[135 123 135 129 137 129 130 136 127] : K914
[170  83 139 170 147 177 182 148 160] : K673
[170  83 139 170 147 177 182 133 128] : K652
has: [136 130]
no
has: [ 83 139 169]
no
has: [170 147 177]
yes
has: [ 83 139]
yes
has: [139 170 147]
yes

[142  98 158 130 139 103  87 104]  K847
[149  91 166 124 148  83  98 114]  K734
[164 111 137  87  93 115  83 102]  K872
[157  89 165 111 137  87  93 115]  K914
[142  98 158 124 139 103  87 104]  K652
has: [ 98 158]
yes
has: [ 91 166 124]
yes
which: [142  98 158 124 139 103  87 104]
K652
which: [165 111 137  87  93 115]
K914
which: [142  98 158 130]
K847
has: [ 87 104]
yes

[138  98 128 138 178 144 136 128]  K847
[126 159 129 127 103 123 130 126]  K914
[136 179 129 120 122 136 125  99]  K74
[127 104 138 128 144  98 109 120]  K734
which: [138 128 144  98]
K734
which: [129 120 122 136 125]
K74
has: [109  98]
no
which: [ 98 128 138 178 144]
K847
which: [127 103]
K914
which: [128 138 178]
K847

[128 194 192 127 127] -> K124
[128 129 128 193 128] -> K899
[192 127 129 192 128] -> K914
[128 129 129 128 194] -> K734
[193 129 193 128 193] -> K74
[128 192 192 129 129] -> K673
[128 128 194 193 129] -> K872
[128 127 194 127 192] -> K847
has: [129 193 128]
yes
which: [194 192 127 127]
K124
which: [192 127 129 192]
K914

[157  98  83 102] = K872
[189 112 102 128] = K734
[ 98 157  83 176] = K124
has: [189 112 102]
yes
which: [189 112 102]
K734
has: [102 129]
no
which: [ 83 102]
K872
which: [ 98 157  83]
K124

[103 147 127 130 151 113] -> K914
[149 124 128 142 113 179] -> K673
[147 103 124 128 145 113] -> K124
which: [103 124 128 145 113]
K124
which: [103 147]
K914
which: [128 145]
K124
has: [149 124 128 142 113]
yes
has: [128 141]
no
has: [147 103]
yes

[187 126 124  72 125  63 129] -> K734
[187 126 124  72 125 123 129] -> K473
[187 126 124  72 125 105 129] -> K74
[126 187  72 125 123 124 129] -> K899
has: [124 128]
no
which: [187 126 124  72 125 123 129]
K473
which: [124  72 125 123 129]
K473
has: [124  72 125]
yes
has: [126 124]
yes
which: [126 187  72 125 123 124 129]
K899

[ 90 160  64  62]  K451
[135 144 104 102]  K473
[138 170 137 153]  K847
[138 143 106 104]  K914
has: [104 102]
yes
has: [144 104 102]
yes

[165 150 117  86  75  88 109 121 118 111 116 138 164 174 161 133 113] -> K451
[165 125  76  95 121 111 130 171 155 113 126 147 123 119 149 134  90] -> K872
[121 113 116 149 176 155 118 121 116 111 120 145 168 173 153 125 111] -> K124
[165 135  87  78 108 121 111 123 161 172 138 111 126 147 133 114 129] -> K914
[165 137  89 161 109 164  75  86  88 118 116 138 111 174 121 122 115] -> K839
which: [164  75  86  88 118 116 138]
K839
which: [155 118 121 116]
K124
which: [117  86]
K451
which: [ 86  75  88 109 121 118 111 116 138 164 174 161]
K451
has: [125 153]
no
which: [165 125  76  95 121 111 130 171]
K872

[118 110 149 106 128 127 102 144 136 130 124 129 126 159  89] = K839
[118 116 157 110 108 125  83 140 130 129 116 128 123 180  91] = K872
[117 114 157 105 124 125  88 140 135 130 121 127 124 179  94] = K473
[135 147 139 162  98 126 108 113 117 125 124 125 128 106 153] = K847
has: [116 128 122 180  91]
no
which: [157 105 124 125  88 140 135 130 121 127 124 179]
K473
has: [118 110 149]
yes
has: [108 113 117]
yes
has: [128 127 102 144 136]
yes
which: [126 108 113]
K847

[ 94 157 126 131] : K473
[157  64 116 116] : K914
[ 98 153 126 131] : K451
[117 117 116 116] : K124
which: [ 98 153 126]
K451
which: [ 98 153 126 131]
K451
which: [157 126]
K473
which: [117 117 116 116]
K124
which: [153 126]
K451
which: [ 94 157 126 131]
K473

